These are the activations of a small network on made-up records, seen along a few directions, one row for each record.
After each row come some of the record's fields: Kuzus, Tabob, Ninob, Mit, Gon, Gamep.
A field that a record lacks is written absent.
The largest differences between rows may come from other fields.
In the rows, 500 means zero.
Random noise pushes rows far along 17 fixed directions. That doesn't count. These rows show it; they differ only by the noise:
[680 207 559 611 476 561 663 407 467 516 654 512 599 373 561 637 483 527
 302 482 459 289 401 621 488 457 273 482 372]
[316 376 562 512 294 484 510 454 478 397 561 485 666 407 355 371 529 739
 264 418 481 461 257 566 588 409 564 508 463]
[568 434 329 602 378 572 649 583 307 738 632 689 546 307 605 683 404 512
 481 365 464 236 445 572 422 390 393 154 844]
[536 366 696 408 703 553 492 361 764 483 554 641 591 604 467 533 468 425
 699 574 615 548 632 428 562 700 461 574 336]
[568 705 413 471 626 749 446 525 539 421 462 529 212 475 247 341 619 718
 455 445 514 629 630 568 661 639 487 388 651]
[498 564 342 476 523 615 443 921 581 387 672 389 371 545 406 452 528 672
 393 535 571 665 455 418 458 522 456 715 606]
[358 516 412 548 506 534 290 468 620 358 727 527 439 560 285 501 381 669
 436 281 346 544 542 550 536 590 273 446 292]
[419 535 455 557 484 553 463 694 469 496 537 611 326 406 327 355 591 618
 566 439 376 487 615 374 580 359 488 275 620]
[613 444 597 482 351 455 675 384 412 510 488 332 572 464 783 623 542 457
 422 532 487 503 342 551 425 608 487 582 396]
[581 543 637 320 455 295 581 250 244 618 629 471 710 305 695 644 659 546
 393 486 467 452 251 382 536 426 633 579 447]
[621 576 522 286 674 501 471 511 458 504 532 385 363 594 492 494 557 484
 432 525 468 423 596 590 356 577 533 448 636]
[600 450 651 431 491 663 393 521 615 634 470 430 675 765 656 451 342 141
 537 726 572 512 289 519 372 678 860 641 460]
[238 512 562 454 310 420 506 479 335 616 598 460 623 489 585 631 584 416
 489 572 487 424 344 343 414 333 596 523 524]
[307 398 506 687 529 274 596 396 509 264 341 462 420 524 396 342 490 609
 337 258 359 410 597 449 573 470 471 555 339]
[656 500 403 574 419 430 419 484 607 299 483 575 599 693 527 415 220 504
 453 329 598 490 515 726 436 490 431 508 357]
[726 455 492 575 617 516 562 501 556 405 397 646 508 588 491 284 314 374
 502 478 611 381 566 551 548 405 683 505 515]
[610 413 658 619 469 666 677 694 573 369 227 582 411 640 478 211 279 273
 637 652 613 377 652 686 507 438 747 352 795]
[622 452 508 605 455 558 361 409 655 506 449 649 665 639 553 523 358 414
 556 409 649 612 429 507 536 616 662 631 301]
[469 668 485 476 476 578 326 303 472 515 582 754 555 455 343 688 450 660
 582 281 642 601 557 597 634 567 529 419 608]

[327 629 362 781 531 483 426 519 505 556 330 575 491 738 589 664 231 271
 579 328 494 506 541 486 428 678 606 573 637]	Kuzus is v1, Tabob is l2, Ninob is m2, Mit is u1, Gon is p1, Gamep is c1
[399 433 606 398 509 275 407 606 551 541 378 596 672 710 431 512 657 448
 573 628 676 465 593 390 326 356 454 515 534]	Kuzus is v2, Tabob is l2, Ninob is m2, Mit is absent, Gon is absent, Gamep is absent
[626 510 556 477 576 333 463 599 418 553 428 616 550 478 518 535 478 530
 523 379 504 475 524 510 458 518 641 463 713]	Kuzus is v2, Tabob is l2, Ninob is m2, Mit is absent, Gon is absent, Gamep is absent
[268 567 615 669 544 370 481  60 643 384 405 789 845 582 383 327 177 484
 566 343 430 495 345 542 833 680 417 457 243]	Kuzus is v1, Tabob is l1, Ninob is m2, Mit is absent, Gon is absent, Gamep is absent
[756 316 605 660 658 468 527 623 499 559 509 748 586 313 472 648 472 536
 577 379 435 475 607 504 666 565 405 481 648]	Kuzus is v1, Tabob is l2, Ninob is m1, Mit is u2, Gon is p2, Gamep is c2
[480 136 440 395 559 429 640 327 722 470 435 268 529 555 615 475 572 642
 262 400 525 399 425 602 282 673 507 651 247]	Kuzus is v2, Tabob is l1, Ninob is m2, Mit is u2, Gon is p1, Gamep is c1
[112 482 602 427 353 507 570 345 461 477 623 502 723 438 344 436 475 572
 394 596 631 461 230 422 624 405 643 634 507]	Kuzus is v2, Tabob is l2, Ninob is m2, Mit is absent, Gon is absent, Gamep is absent
[547 572 384 609 676 525 461 433 593 349 550 474 451 598 461 519 226 476
 446 367 548 548 509 488 549 679 493 750 367]	Kuzus is v1, Tabob is l1, Ninob is m1, Mit is absent, Gon is absent, Gamep is absent
[295 296 681 318 575 292 769 393 591 495 517 477 665 436 621 541 602 452
 646 647 598 397 595 311 475 406 442 583 451]	Kuzus is v1, Tabob is l2, Ninob is m1, Mit is u2, Gon is p1, Gamep is c2
[463 641 524 695 398 464 185 534 398 622 430 526 590 498 392 501 499 596
 393 290 139 609 272 520 581 774 518 370 548]	Kuzus is v2, Tabob is l2, Ninob is m1, Mit is u2, Gon is p1, Gamep is c2
[299 379 743 495 148 634 562 545 394 465 637 456 474 264 485 586 542 501
 638 680 550 520 448 484 583 151 643 456 489]	Kuzus is v1, Tabob is l2, Ninob is m1, Mit is absent, Gon is absent, Gamep is absent
[415 650 439 774 292 630 452 422 353 584 372 452 344 533 582 658 618 386
 513 479 331 543 468 468 503 485 388 402 375]	Kuzus is v1, Tabob is l1, Ninob is m2, Mit is u2, Gon is p1, Gamep is c2
[778 486 388 492 181 697 551 453 494 714 497 537 683 397 802 644 463 479
 559 508 737 663 232 581 462 656 622 487 470]	Kuzus is v1, Tabob is l2, Ninob is m1, Mit is absent, Gon is absent, Gamep is absent
[597 606 523 623 582 436 563 610 396 476 621 650 655 495 476 509 454 404
 499 660 513 496 453 362 667 364 215 584 477]	Kuzus is v1, Tabob is l2, Ninob is m2, Mit is absent, Gon is absent, Gamep is absent
[553 692 671 391 531 262 388 503 485 407 504 500 732 610 510 306 498 533
 529 574 302 588 372 503 629 586 361 496 401]	Kuzus is v1, Tabob is l2, Ninob is m2, Mit is u2, Gon is p2, Gamep is c2
[718 364 254 635 446 918 565 749 588 662 590 347 340 508 647 683 538 400
 408 663 606 514 398 534 339 591 370 611 476]	Kuzus is v1, Tabob is l1, Ninob is m1, Mit is u2, Gon is p1, Gamep is c2
[425 471 602 586 391 681 482 588 421 523 272 508 433 519 326 388 656 390
 431 718 607 454 571 578 548 220 713 467 674]	Kuzus is v1, Tabob is l2, Ninob is m1, Mit is u2, Gon is p1, Gamep is c2
[674 462 351 611 480 502 335 658 537 643 623 516 533 453 670 578 339 424
 525 315 277 572 349 430 432 653 599 484 419]	Kuzus is v2, Tabob is l1, Ninob is m1, Mit is u2, Gon is p1, Gamep is c2
[712 393 527 450 720 490 505 356 517 457 478 515 438 505 479 625 224 484
 435 227 530 389 622 737 422 717 717 506 637]	Kuzus is v1, Tabob is l1, Ninob is m2, Mit is absent, Gon is absent, Gamep is absent
[582 714 419 366 786  69 665 502 418 473 337 226 564 795 761 314 476 286
 318 602 302 418 446 395 334 752 287 622 460]	Kuzus is v1, Tabob is l2, Ninob is m2, Mit is absent, Gon is absent, Gamep is absent
[434 577 390 546 498 546 613 363 501 487 449 492 399 524 568 523 469 504
 520 440 460 426 548 606 491 631 374 395 520]	Kuzus is v1, Tabob is l2, Ninob is m2, Mit is u2, Gon is p1, Gamep is c2
[656 794 347 400 555 456 654 768 273 461 566 434 483 439 639 541 613 496
 421 715 738 566 426 417 517 279 510 778 809]	Kuzus is v1, Tabob is l2, Ninob is m1, Mit is u2, Gon is p1, Gamep is c2
[114 505 542 311 355 479 774 466 435 193 641 145 118 462 554 589 381 525
 610 455 481 390 720 641 277 461 562 525 631]	Kuzus is v2, Tabob is l2, Ninob is m2, Mit is u2, Gon is p1, Gamep is c2
[536 461 372 166 711 664 452 543 409 348 878 316 110 389 269 514 455 572
 332 420 584 279 745 635 285 236 807 594 690]	Kuzus is v2, Tabob is l2, Ninob is m1, Mit is u2, Gon is p1, Gamep is c2
[405 289 670 554 663 531 604 480 579 362 491 407 355 468 423 520 507 475
 489 558 481 466 604 445 557 456 600 729 406]	Kuzus is v1, Tabob is l1, Ninob is m2, Mit is u2, Gon is p1, Gamep is c1
[494 509 659 357 683 356 508 222 506 474 591 634 673 533 444 698 507 522
 559 502 682 436 595 486 523 523 391 596 452]	Kuzus is v1, Tabob is l2, Ninob is m2, Mit is absent, Gon is absent, Gamep is absent
[363 492 623 754 403 410 376 654 529 306 300 436 444 680 405 324 437 440
 442 433 321 579 501 478 533 498 599 594 395]	Kuzus is v2, Tabob is l2, Ninob is m2, Mit is absent, Gon is absent, Gamep is absent
[732 705 458 589 371 520 251 442 348 580 582 519 588 578 637 678 273 347
 488 407 217 511 405 826 484 585 236 255 473]	Kuzus is v1, Tabob is l1, Ninob is m1, Mit is u2, Gon is p2, Gamep is c2
[947 576 330 633 309 520 605 515 248 665 437 405 437 314 859 601 488 498
 372 349 363 514 304 630 431 619 564 357 528]	Kuzus is v1, Tabob is l2, Ninob is m2, Mit is absent, Gon is absent, Gamep is absent
[487 708 372 730 504 510 682 570 490 415 485 592 679 569 584 495  74 395
 473 538 566 509 354 642 663 651 239 540 724]	Kuzus is v1, Tabob is l2, Ninob is m1, Mit is absent, Gon is absent, Gamep is absent
[439 212 539 434 322 386 484 311 393 552 644 432 544 311 568 614 394 602
 372 170 320 258 384 686 316 434 721 321 403]	Kuzus is v1, Tabob is l2, Ninob is m2, Mit is absent, Gon is absent, Gamep is absent
[564 686 344 550 660 580 824 589 563 446 574 481 490 440 591 389 457 462
 520 763 771 632 384 214 722 492 329 823 476]	Kuzus is v2, Tabob is l2, Ninob is m1, Mit is absent, Gon is absent, Gamep is absent
[492 550 527 461 529 425 488 196 291 690 484 497 561 413 407 348 807 492
 271 595 266 339 345 360 621 361 395 291 305]	Kuzus is v1, Tabob is l2, Ninob is m2, Mit is absent, Gon is absent, Gamep is absent

Which values does each new row have?
[720 294 431 815 582 625 528 494 526 569 256 495 277 498 437 510 486 428
 367 328 352 388 641 597 466 657 414 351 451]	Kuzus is v2, Tabob is l1, Ninob is m1, Mit is absent, Gon is absent, Gamep is absent
[323 526 621 443 629 411 498 597 577 335 527 486 376 645 453 510 435 388
 686 549 429 484 748 475 468 506 433 582 542]	Kuzus is v2, Tabob is l2, Ninob is m2, Mit is u2, Gon is p2, Gamep is c2
[328 595 601 259 395 583 649 598 458 567 545 365 630 475 536 313 705 583
 433 794 487 487 195 470 507 542 557 451 731]	Kuzus is v1, Tabob is l2, Ninob is m2, Mit is u2, Gon is p1, Gamep is c2
[825 494 786 602 566 553 589 494 321 435 456 547 420 269 468 425 550 457
 520 578 299 505 536 531 740 422 623 444 537]	Kuzus is v1, Tabob is l1, Ninob is m2, Mit is u2, Gon is p1, Gamep is c2
[502 491 432 558 422 723 495 652 528 614 420 461 564 490 482 584 639 618
 343 602 706 652 257 521 517 590 590 704 609]	Kuzus is v1, Tabob is l1, Ninob is m2, Mit is absent, Gon is absent, Gamep is absent
[519 754 429 627 499 442 442 892 424 505 355 546 356 361 520 384 638 622
 665 416 365 838 529 232 706 591 674 527 747]	Kuzus is v1, Tabob is l2, Ninob is m1, Mit is u2, Gon is p1, Gamep is c2
[275 482 482 748 546 587 482 417 510 567 327 500 411 510 432 429 570 409
 446 440 301 489 468 315 628 595 621 506 420]	Kuzus is v1, Tabob is l1, Ninob is m1, Mit is u2, Gon is p1, Gamep is c2
[738 348 535 506 453 366 620 370 521 503 284 536 555 457 727 575 708 534
 518 445 667 529 495 453 439 451 627 648 313]	Kuzus is v2, Tabob is l1, Ninob is m2, Mit is u2, Gon is p1, Gamep is c2
[370 638 341 483 515 673 573 402 458 646 637 420 479 450 591 559 533 413
 428 622 519 506 344 374 531 512 480 631 433]	Kuzus is v1, Tabob is l2, Ninob is m1, Mit is absent, Gon is absent, Gamep is absent
[438 596 423 633 502 231 435 400 479 318 281 607 600 648 432 426 394 539
 412 311 578 487 583 580 539 442 441 568 443]	Kuzus is v1, Tabob is l2, Ninob is m1, Mit is absent, Gon is absent, Gamep is absent
[690 417 232 425 617 484 740 469 511 603 559 569 476 328 626 394 438 615
 475 406 634 329 444 375 448 445 526 408 563]	Kuzus is v1, Tabob is l1, Ninob is m1, Mit is absent, Gon is absent, Gamep is absent
[340 504 313 412 667 601 761 488 641 506 484 341 324 417 329 309 688 797
 327 484 524 558 494 377 560 832 326 476 621]	Kuzus is v2, Tabob is l2, Ninob is m2, Mit is absent, Gon is absent, Gamep is absent
[537 627 532 434 429 396 582 526 390 682 618 498 729 331 733 652 363 528
 554 478 365 591 219 480 566 719 413 398 681]	Kuzus is v1, Tabob is l1, Ninob is m1, Mit is absent, Gon is absent, Gamep is absent
[640 544 457 542 673 424 422 785 503 586 527 623 573 553 492 529 419 475
 513 487 455 525 505 454 494 610 426 512 698]	Kuzus is v1, Tabob is l2, Ninob is m2, Mit is absent, Gon is absent, Gamep is absent
[349 435 651 656 523 509 453 332 535 439 298 635 445 552 262 487 687 630
 469 408 411 377 652 619 560 538 339 341 498]	Kuzus is v2, Tabob is l2, Ninob is m2, Mit is u2, Gon is p1, Gamep is c2
[694 623 339 340 677 384 318 594 554 764 476 534 461 561 645 519 708 516
 616 413 386 580 494 250 335 677 574 421 468]	Kuzus is v2, Tabob is l1, Ninob is m2, Mit is u2, Gon is p1, Gamep is c2
